Each row below holds a small network's activations on one input, seen along a few directions.
In each table, some parts of the input vary, and every possible input appears once, in random order.
A made-up example of a description, with smaller parts first: one of 3 separate values, together with either a single point or one of 11 places along a line or (one of 6 places along a line, together with one of 8 places around a ring).
Shared parts are said once, and a part with two or three values counts as separate values.

Other details of the inputs vary at random and push rows far along three fixed directions, the same in every table; ignore that.

Table:
R1: [-46  21 -49  30 -32  13   7  37  31  35  29  17   8]
R2: [ -4  48  59  48 -12  22 -29   9  29 -23  30  13  28]
R3: [  8  24  43  37  14 -47 -22  29   5 -17   7 -12 -17]
R4: [  5 -60 -49 -57  17 -16  27 -28 -68 -15 -60 -27 -22]
R5: [ 26   0  42 -48  13  46 -34 -40  -2  25  23  22  30]
R6: [ 33 -15  27 -17  22  -9  17 -15 -42 -38 -38 -26   2]
R7: [ 14  37  62  24  -3  10 -36  17  34  14  50  10  26]
R8: [ -1  10   8  25   6 -58   7  29  12  -6  -2 -16 -34]
R9: [ 16  10  32   3  13  17 -16  -5 -33 -20   4  -6  19]
R10: [-10  -4  -5  34 -17 -84  24  47  22   2 -19 -31 -30]
R11: [-33   3 -49  44 -24 -38   1  35  42  38  12  -1 -19]
R12: [ 50   9  54  10  24 -12 -25 -15 -14 -18  11 -20  -2]
R13: [ 17  -9   0  22   7 -61  20  21 -40 -45 -17 -33 -22]
R14: [  9  -1  -2   9   2 -14  10  10 -23 -16  -2  -6  -3]
R15: [-26  11 -44  28 -24   2  -6  23  52  51  35  14 -11]
R16: [  2  29  36  14  13  -2 -28  14  18   7  25   5  -5]
R17: [  1 -35 -10 -73  11  63   6 -64 -17   2 -32  14   8]
R18: [  9  48  51  47  -1  23 -18  23  16 -17  42   9  34]
R19: [ 35  15  51  10  20   4  -9   2 -35 -37   7 -17  12]
R20: [-44   9 -50  44 -39 -21  29  40  48  11   6  12 -10]
R21: [-42 -13 -56 -24 -28  18  -7   5  42  69   9  30   5]
R22: [ 17  27  54   6   4  44 -30 -18  -1 -21  16  12  36]
R23: [ -9   0 -25  26 -10 -32  16  33  -9 -13   5 -15 -16]
R24: [ -3 -10   7 -33   4  49   4 -42   4  -3  -6  16  12]
R25: [ 14  19  36   5  18  -9 -23   1   4  -1  21   9  -7]
R26: [-59  -2 -88 -15 -32  54  -1   8  27  62  35  36  13]
R27: [ 18  -4  24 -58  22  97 -29 -56 -26  10   7  31  51]
R28: [ 13 -31 -24 -18   7 -29  36  -7 -32 -23 -43 -13 -14]
R29: [-31 -36 -68 -72 -12  71  17 -50   7  41 -22  32  11]
R30: [-20 -34 -43 -12 -11 -33  46 -12   0 -15 -46  -5 -29]
R31: [ 34 -40  -5 -18  26 -50  16 -13 -32 -17 -48 -46 -39]
R32: [  6 -27 -18 -21  -1 -17  30 -19 -18 -24 -40 -10 -14]
Each input here is: one of 4 places along a line, together with either one of 3 separate values or one of 5 places along a line.
- The inputs of R23 and R13 match in every part but the place on the line of 4. If R18 is changed in the same way as R23 into R13, which row does it become? => R28
- List by row number the other rows that have the place on the line of 4 in common with R10. => R1, R6, R16, R17, R26, R29, R31
- Start at R2 and move only the place on the line of 4, one step at a time. The first step leads to R17. Which rows follow, in order? => R24, R30

Table:
R33: [ 36  14  61  32  27 -48   8   7 -46 -84 -14 -33 -14]
R34: [ -9 -16 -40   6 -23 -31  38  17 -10  -9 -15 -16  -4]
R35: [-11 -26 -30 -59  16   0   3 -12 -10  43 -33   1 -10]
R36: [  7  57  47  64  -7  42 -26  18  17 -22  43   1  35]
R37: [-24  -6 -53  -4 -18  38   1 -15   4  20   6  10  10]
R38: [ 33  18  61  40  34 -81   0  31 -16 -48  -1 -40 -39]
R39: [-14 -43 -34 -28   0 -39  20  -3 -32   1 -49  -8 -17]
R40: [-28 -15 -48  -4 -37  -6  30   3  52  32  -8  17  -6]
R41: [ 17   3  32 -12   9  59 -26 -47  22   9   9  15  20]
R42: [-13   1   3  26  -8 -72   3  44   0  -8 -15 -25 -21]
R43: [ 31  40  65  21   2  48 -13   4  -4 -29  33   3  50]
R44: [ 13   3  12 -39  22  60 -29 -44 -22   8  26  38  16]
R45: [-27  22  31  18 -19   6 -14   4  42  12  14  19  17]
R46: [-19  -7 -37 -27  -4  19  -8 -10   8  33  17  28 -19]
R47: [ -5  17  16 -27   3  61 -21 -42  31  15  22  46   9]
R48: [-40   5 -71  36 -33   1  -3  25  40  44  22  19  -4]
R49: [-34  21  -1  24 -17  11  -9  26  14   2  19  13  26]
R50: [-16   2 -33  31  -6 -30   0  32  33  32  10 -16 -26]
R51: [ 33 -33  -3 -18   5 -59  27   1 -33 -12 -38 -36 -27]
R52: [  6  55  57  41   5  38 -19  11   3 -37  46  17  23]
R53: [ -2   3 -17  51  -9 -57   0  39  15   0  -1 -29 -30]
R54: [-44 -14 -53 -15 -17   7  29  17   3   8 -33   7   4]
R55: [ 43 -55  -2 -80  26  27   4 -57 -52  -5 -31  -1  14]
R56: [ 65 -46  37 -78  49   7   5 -49 -58  -6 -30 -29  -3]
- The inputs of R36 and R52 match in every part but one. If R48 is changed in the same way as R36 into R52, which row does it become? => R44
- What do these inputs look like to the network? => one of 4 separate values, together with either a single point or one of 5 places along a line
- Which other rows does R45 become when the choice among 4 separate values takes its other values? List them by row number. => R40, R41, R47
